These are the activations of a small neural network, seen along a few directions. Each row is one input.
In each table, some parts of the input vary, and every possible input appears once, in random order.
Descriptions start from the smaller parts, as in this example, which fits no table here: one of 4 places along a line, together with either a single point or one of 9 places along a line or (one of 3 separate values, together with one of 5 places around a ring).
Shared parts are said once, and a part with two or three values counts as separate values.
In the rows, 128 means zero.

Other details of the inputs shift rows strongly along three fixed directions, in all tables alike. That doesn't count.

Table:
row 1: [117 163 240 147 110 118 155 139 191 143 139]
row 2: [147 101 174 120 109 150 129 142  33 170 141]
row 3: [133 164 170 125 102  64 123  66 141  86 122]
row 4: [105 156 143 140 131 128 121 112 218  78 154]
row 5: [151 102 111 140 131 117 117  83  86 132 108]
row 6: [130 116  95 134 131 129 127 114  55 160  91]
row 7: [141  80 142 161 174 131 134  83 189 129 104]
row 8: [152  99 101 135 128 129 114  93  89 109 131]
row 9: [152  97  84 138 112 132 127 121 100 105 150]
row 10: [118  81 131 125 186 172 117 126 150 133 122]
row 11: [154  65 142 151 156 141 128 121 198 120 132]
row 12: [ 95 192 116  96  80 109 120 159  93 145 125]
row 13: [ 94 165 133 115 124 144 123 174 189 131 149]
row 14: [105 116 113 137 185 174 134 169 118 179 102]
row 15: [198  90 185 170 101 116 170 131 108  94 189]
row 16: [ 68 184 142  91 139 150 121 181 146 161 117]
row 17: [ 96 192  89  93  81 129 114 148  98 122 153]
row 18: [133 181 166 135  97  60 140  81 137  96 110]
row 19: [120 182 135 107  97  98 134 152 115 102 153]
row 20: [ 57 182 132 106 136 155  99 136 150 164  95]
row 21: [179  99 124 157 128  97 150  97 115  71 150]
row 22: [106 110  91 137 161 175 135 162 138 185 106]
row 23: [147 103  89 141 126 132 128 112  89  98 145]
row 24: [122  71 136 131 164 154 116 134 159 166 102]
row 25: [133 102 133 149 178 151 150 170 150 168 107]
row 26: [166 108  97 136 114 121 151 149  99 124 147]
row 27: [145  95 137 173 182 134 162 137 186 116 136]
row 28: [ 99 188 141  86  96 111 109 142  80 146 106]
row 29: [185 102 120 169 110  82 158  79 130 123 104]
row 30: [142 182 162 136  94  58 157 120 147  98 131]
row 31: [ 88 147 134  99 122 155 110 158 190 111 154]
row 32: [124  83 133 145 162 149 136 148 159 176  90]
row 33: [136 130  73 133 128 145 129 143  61 134 138]
row 34: [132 110  73 118 127 156 117 127  61 115 143]
row 35: [181 114 104 171 124  95 167 100 127  90 147]
row 36: [107 161 136 146 122 116 140 132 226 105 151]
row 37: [126  75 138 117 176 168 120 143 154 137 126]
row 38: [108 165 140  96 104 107 102 100 107  89 140]
row 39: [ 99 200 114  97 102 123 116 149  84 113 149]
row 40: [105  80  99 116 160 191 112 180 136 149 139]
row 41: [ 76 144 132 104 126 151  92 123 189 123 137]
row 42: [ 82 164 169 108 138 126 121 147 172 150 100]
row 43: [185  90 113 155 106  96 130  75 130  90 141]
row 44: [ 94 203 121  96 104 115 124 139  80 134 121]
row 45: [191 110 122 165 108  78 173 116 128 119 125]
row 46: [114 193 112 124  82 100 127 126 125 129 127]
row 47: [111 145 189 114 137 106 122 106 210 114 118]
row 48: [139  95 110 100 129 140 110 135  52 130 130]
row 49: [ 97 195 112  91 104 126 120 148  83 113 148]
row 50: [139 103  92 118 117 137 102 108  65 157 108]
row 51: [135 159 140 123  92  83 119  65 152  65 147]
row 52: [180 119 112 178 126  85 172  91 124 112 118]
row 53: [199 110 192 187 107  96 192 135 104 135 153]
row 54: [192  97 135 166 109  79 156  99 126 126 105]
row 55: [190  92 129 145 122  99 155 115 122  76 155]
row 56: [184 109 141 162 130  79 162  80 108 113 101]
row 57: [127  75 135 131 163 158 113 135 160 167 103]
row 58: [145 114 118 113 128 124 135 138  53 159  96]
row 59: [134 129 100 132 139 128 142 142  49 153 109]
row 60: [102  90  84 118 160 198 110 160 142 147 139]
row 61: [ 82 139 147  96 124 146  96 139 186 124 138]
row 62: [106 147 159 126 120 110 113  87 220 118 119]
row 63: [155 179 206 146  70  90 166 145 134  96 193]
row 64: [132  72 192 139 157 189 133 161 134 158 159]
row 65: [183  96 145 156 135  85 139  68 112 105 112]
row 66: [ 99 186 108  90  79 119 116 167  96 123 153]
row 67: [112 105 111 116 175 181 135 193 125 161 133]
row 68: [132 159 142 129  92  79 118  67 151  66 146]
row 69: [108 152 160 128 143 127 130 119 214  76 153]
row 70: [111  84  99 116 159 195 109 181 137 150 140]
row 71: [125  80 128 131 174 169 130 165 154 127 140]
row 72: [113 147 190 120 137 106 117 109 209 116 117]
row 73: [ 82 180 121  88  96 115  87  97  83 129 114]
row 74: [159  95 143 164 170 131 162 156 187 120 141]
row 75: [115 100 100 157 179 168 142 152 158 144 131]
row 76: [136 112  90 131 116 128 125 121  66 166  95]
row 77: [ 55 180 131  99 137 157 103 135 149 163  96]
row 78: [ 96 178  91  89  78 139  91 137  98 106 158]
row 79: [146  94 123 185 160 125 163 126 200 146 112]
row 80: [ 74 150 142 107 127 139  94 114 185 145 112]
row 81: [137 104 102 108 137 147 105 119  50 126 128]
row 82: [108 162 157 146 119 107 128 105 222 131 106]
row 83: [122 163 147  89  95 106 102 118 112  95 145]
row 84: [161  88 120 122 116 113 124 106  93 139 113]
row 85: [ 92 196 135  94 101 113 107 122  78 139 103]
row 86: [110 171 150  95 106  99 106  90 106 111 118]
row 87: [145 109 105 118 113 126 130 136  66 165  98]
row 88: [140 111  91 117 135 152 116 140  52 116 142]
row 89: [ 66 150 133  71 122 169  83 155 158 140 136]
row 90: [156  90  95 126 115 129 117  98  99 115 136]
row 91: [107 107  82 135 161 188 124 176 140 167 133]
row 92: [129 131  82 139 130 130 138 133  56 154 109]
row 93: [165  99 113 127 126 129 132 141  86 102 150]
row 94: [121  77 150 126 179 152 120 136 148 161 101]
row 95: [136 135  81 140 129 133 136 134  58 155 111]
row 96: [157  94 137 176 156 124 163 146 196 148 115]
Each input here is: one of 6 places around a ring, together with either a single point or (one of 3 separate values, together with one of 5 places around a ring).
Changing only the place on the ring of 6 turns row 23 into row 68. The same change can be made to row 4. Which row results? -> row 8
Changing only the place on the ring of 6 turns row 45 into row 89. The same change can be made to row 12. Which row results? -> row 61
Changing only the place on the ring of 6 turns row 57 into row 96. The same change can be made to row 47. Which row results? -> row 16
Change only the place on the ring of 6 in row 36. List by row number the other rows that result. -> row 9, row 41, row 76, row 79, row 80
Change only the place on the ring of 5 in row 62. List by row number the other rows that result. -> row 7, row 47, row 84, row 86
Change only the place on the ring of 6 in row 34. List by row number the other rows that result. -> row 7, row 35, row 51, row 52, row 77

Table:
row 97: [110 164 144 119 118 127 124 122 141 138 123]
row 98: [110 155 145 116 114 130 123 140 142 121 136]
row 99: [144 117 124 133 119 126 136 136 106 129 134]
row 100: [100 151 138 111 116 125 119 112 144 130 123]
row 101: [139  91 113 135 142 141 133 114 103 146 114]
row 102: [114 138 122 128 145 134 129 130 151 121 132]
row 103: [117 105 128 130 160 160 116 136 142 134 134]
row 104: [106 122 111 123 152 160 108 141 131 163 107]
row 105: [122 104 138 130 144 155 124 152 144 151 135]
row 106: [112 111 138 129 151 150 133 131 140 156 114]
row 107: [146  87 113 135 138 149 126 132 105 133 129]
row 108: [143 126 119 136 132 122 144 131 107 122 130]
row 109: [111 149 134 113 108 127 114 134 149 125 142]
row 110: [132 141 106 117 101 114 127 132 102 126 136]
row 111: [110 147 139 112 109 133 112 132 146 119 141]
row 112: [145 100 113 140 151 143 140 140 100 137 126]
row 113: [105 157 142 119 121 114 115 130 141 131 114]
row 114: [118 110 139 131 156 159 124 146 139 138 132]
row 115: [133 111 119 129 125 113 127 109 108 126 113]
row 116: [144  94 107 139 152 144 130 128 104 131 131]
row 117: [131 131 150  99 144 125 124 132 150 132 115]
row 118: [117 114 122 132 151 156 124 126 147 155 113]
row 119: [109 154 150 115 118 131 118 135 139 120 142]
row 120: [134 135 113 116 100 117 122 128 103 124 141]
row 121: [117 106 120 130 150 158 125 145 148 139 126]
row 122: [111 164 140 123 120 120 117 127 143 137 118]
row 123: [147  91 124 138 139 148 133 141 100 139 130]
row 124: [178  82 149 192 166 101 174  95 229  89 130]
row 125: [115 116 133 134 156 141 121 142 141 151 105]
row 126: [135 134 123 119 107 121 118 118 101 111 142]
row 127: [121 129 143 127 126 134 127 145 151 136 138]
row 128: [110 150 134 113 110 131 115 134 147 119 138]
row 129: [110 160 136 118 114 124 132 144 145 126 133]
row 130: [136 139 128 120 102 121 127 135  97 123 138]
row 131: [188 113 155 179 113  48 155  65 188  74 122]
row 132: [117 134 149 128 141 138 123 133 144 123 140]
row 133: [109 107 138 130 154 142 128 136 140 150 108]
row 134: [137 115 132 133 127 112 134 118 104 130 114]
row 135: [107 104 127 127 154 146 120 129 143 145 108]
row 136: [121 144 140 135 136 128 123 128 150 141 115]
row 137: [132 142 111 121 114 117 126 121 101 111 136]
row 138: [137 147 128 126 108 114 132 112  99 136 123]
row 139: [144  92 107 136 147 150 128 132 101 132 129]
row 140: [148 100 104 143 143 137 125 121 106 148 109]
row 141: [144 120 124 134 127 125 137 131 105 124 135]
row 142: [106 159 124 115 121 126 125 132 147 117 134]
row 143: [107 153 134 114 118 131 115 129 144 115 139]
row 144: [135 145 120 123 107 114 139 134 101 119 131]
row 145: [119 134 137 129 130 133 134 145 152 131 132]
row 146: [132 143 112 122 118 115 125 118 102 111 139]
row 147: [129 127 138  97 144 127 116 124 155 127 116]
row 148: [151 137 164 160 126  88 157 105 198  89 142]
row 149: [143 117 110 131 119 124 133 129 113 124 132]
row 150: [116 136 130 128 132 136 123 116 153 141 119]
row 151: [143 120 125 135 130 126 137 129 104 121 134]
row 152: [106 154 127 115 115 127 121 134 147 117 134]
row 153: [143 117 115 134 128 125 131 119 112 113 135]
row 154: [113 112 139 130 152 151 133 132 140 155 114]
row 155: [107 150 139 113 120 134 111 126 142 112 141]
row 156: [142 128 119 136 136 121 142 130 105 123 132]
row 157: [103 154 132 117 121 116 108 122 145 125 114]
row 158: [136 141 121 121 102 113 131 137 100 129 139]
row 159: [146 117 127 136 122 123 140 131 112 122 132]
row 160: [126 136 133 120 110 106 128 117  94 125 116]
row 161: [142 119 106 131 119 124 137 131 113 125 129]
row 162: [117 111 113 132 152 154 133 147 150 140 121]
row 163: [106 162 139 118 129 125 125 135 138 119 139]
row 164: [113 110 139 131 152 150 135 131 141 155 113]
row 165: [117 128 131 125 129 141 122 134 152 123 132]
row 166: [137 146 115 127 110 110 117 110 104 127 119]
row 167: [138 149 125 129 110 110 125 118  98 132 118]
row 168: [138 112 121 130 123 122 134 104 108 131 119]
row 169: [106 103 127 127 153 146 121 129 144 144 107]
row 170: [135 143 131 123 116 118 127 125  95 115 141]
row 171: [144 121 116 132 119 120 141 140 107 136 132]
row 172: [146 116 124 133 117 122 135 136 109 133 138]
row 173: [138 135 134 121 101 120 125 131  98 121 141]
row 174: [133 140 119 120 115 120 120 117  99 110 141]
row 175: [143 124 117 135 129 122 144 134 106 126 130]
row 176: [133 138 115 120 110 118 124 121 102 113 139]
row 177: [108 160 133 117 117 128 117 114 146 133 122]
row 178: [110 146 139 111 107 129 110 132 148 124 144]
row 179: [115 133 125 126 137 136 127 133 152 123 133]
row 180: [142 120 126 137 127 111 129 122 106 132 110]
row 181: [137 148 128 126 108 115 132 113  98 134 122]
row 182: [117 128 128 125 127 138 124 136 154 127 134]
row 183: [119 129 126 127 127 131 126 137 159 131 136]
row 184: [111 131 130 128 136 125 115 124 151 131 110]
row 185: [185 100 155 174 129  89 163  98 164  91 141]
row 186: [136 141 130 123 112 120 128 127  96 114 138]
row 187: [147  96 113 141 143 141 142 144 104 140 124]
row 188: [144  99 118 140 153 142 137 136  99 136 131]
Describe the family of inputs behind these rows. -> one of 2 separate values, together with either a single point or (one of 3 separate values, together with one of 5 places around a ring) or (one of 5 places along a line, together with one of 6 places along a line)
Changing only the choice among 2 separate values turns row 126 into row 119. The same change can be made to row 178. Which row results? -> row 105
Changing only the choice among 2 separate values turns row 142 into row 175. The same change can be made to row 147. Which row results? -> row 117
Changing only the choice among 2 separate values turns row 166 into row 136. The same change can be made to row 150. Which row results? -> row 138
Change only the choice among 3 separate values in row 118. List by row number the other rows that result. -> row 150, row 177
Change only the choice among 3 separate values in row 160. List by row number the other rows that result. -> row 133, row 134
A walk changes only the place on the line of 6. It starts at row 109 and steps to row 128. List the rest of the walk in order. -> row 165, row 143, row 139, row 174
Change only the place on the line of 5 in row 105. List by row number the other rows that result. -> row 127, row 158, row 171, row 172

Table:
row 189: [114  99 185 145 156 147 130 136 204 155 126]
row 190: [137 137 157 170 157  80 150 102 232 103 114]
row 191: [187  69 100 145 153 152 144 147  82 128 149]
row 192: [170  91 107 156 148 118 158 131  86 143  99]
row 193: [ 81  96 134 126 179 187  96 128 198 155 109]
row 194: [ 72 200 145  94 103 152 101 176 164 128 157]
row 195: [164  71  91 140 162 140 135 124  85 155 104]
row 196: [ 95 144  68  83  92 156 105 162  32 139 144]
row 197: [142 109 180 153 146 110 150 111 231 112 115]
row 198: [ 66 204 138  74 106 136 103 145 171  98 162]
row 199: [141  69  84 136 158 165 117 112  77 157 105]
row 200: [188  58 147 168 138 119 155 112 105 146 125]
row 201: [195 105 113 174 117  77 156  53 119  87 119]
row 202: [122 166  91  97  61 101 121 126  56 100 158]
row 203: [102  91 142 130 186 164 115 141 208 154 106]
row 204: [195  78 125 162 108  81 132  54 117  88 126]
row 205: [ 96 215 182 100  75  76 123 108 191  91 129]
row 206: [134  47  95 113 161 187 111 167  48 191  98]
row 207: [ 23 191 146  63 129 194  86 186 114 197 120]
row 208: [149 172 111 123  43  75 133 117  72  87 162]
row 209: [ 92 212 160  90  96 120 108 140 177  89 171]
row 210: [113 104 178 146 165 155 140 139 202 160 122]
row 211: [117  98 162 137 159 127 114 120 224 127 117]
row 212: [121 163  90  99  91 121 104  95  48 123 120]
row 213: [111 130 167 160 170 141 152 143 200 158 115]
row 214: [156 181 118 127  31  59 138 110  80  74 164]
row 215: [ 24 196 110  58 144 181  76 177 126 176 105]
row 216: [158 189 130 115  56  53 144  93  70  88 123]
row 217: [ 82 152  72  56 112 162  77 159   5 176 109]
row 218: [ 83 232 151 120  89  74 112  82 189  81 130]
row 219: [100 231 194 121  76  71 140 102 189  99 141]
row 220: [106 158  88  80  84 134  85 106  29 131 121]
row 221: [196  99 111 172 132  69 160  89 112 105 112]
row 222: [136 112 170 148 143  96 128  98 234 103 123]
row 223: [103  91 129 128 191 180 133 161 208 137 144]
row 224: [224  81 131 177 128  95 167 101 132  76 160]
row 225: [151 118 163 171 142 129 149 137 230 102 153]
row 226: [104 116 145 152 186 149 145 157 200 157  96]
row 227: [111 175  83 106  96 116 105 106  44 126 116]
row 228: [133  54 124 140 216 195 137 164  31 122 141]
row 229: [ 60 207 163  86 108 145 111 151 139 158 129]
row 230: [167  58 113 137 140 139 135 134  74 153 105]
row 231: [ 79  94 116 123 198 237 107 215 167 194 133]
row 232: [125 166  94 100  59  95 124 125  61  96 158]
row 233: [208  94 133 166 116  76 174  88 112 103 114]
row 234: [165  94 122 168 151 121 162 133  78 161 113]
row 235: [138  49  66 116 183 200 126 171  58 167 136]
row 236: [209  75 117 193 105  88 172 105 132  90 147]
Describe the family of inputs behind these rows. -> either a single point or (one of 3 separate values, together with one of 5 places around a ring) or (one of 4 places along a line, together with one of 8 places along a line)
A walk changes only the place on the line of 4. It starts at row 210 and steps to row 197. List the rest of the walk in order. -> row 203, row 220
Change only the place on the ring of 5 in row 198. List by row number the other rows that result. -> row 196, row 224, row 225, row 236
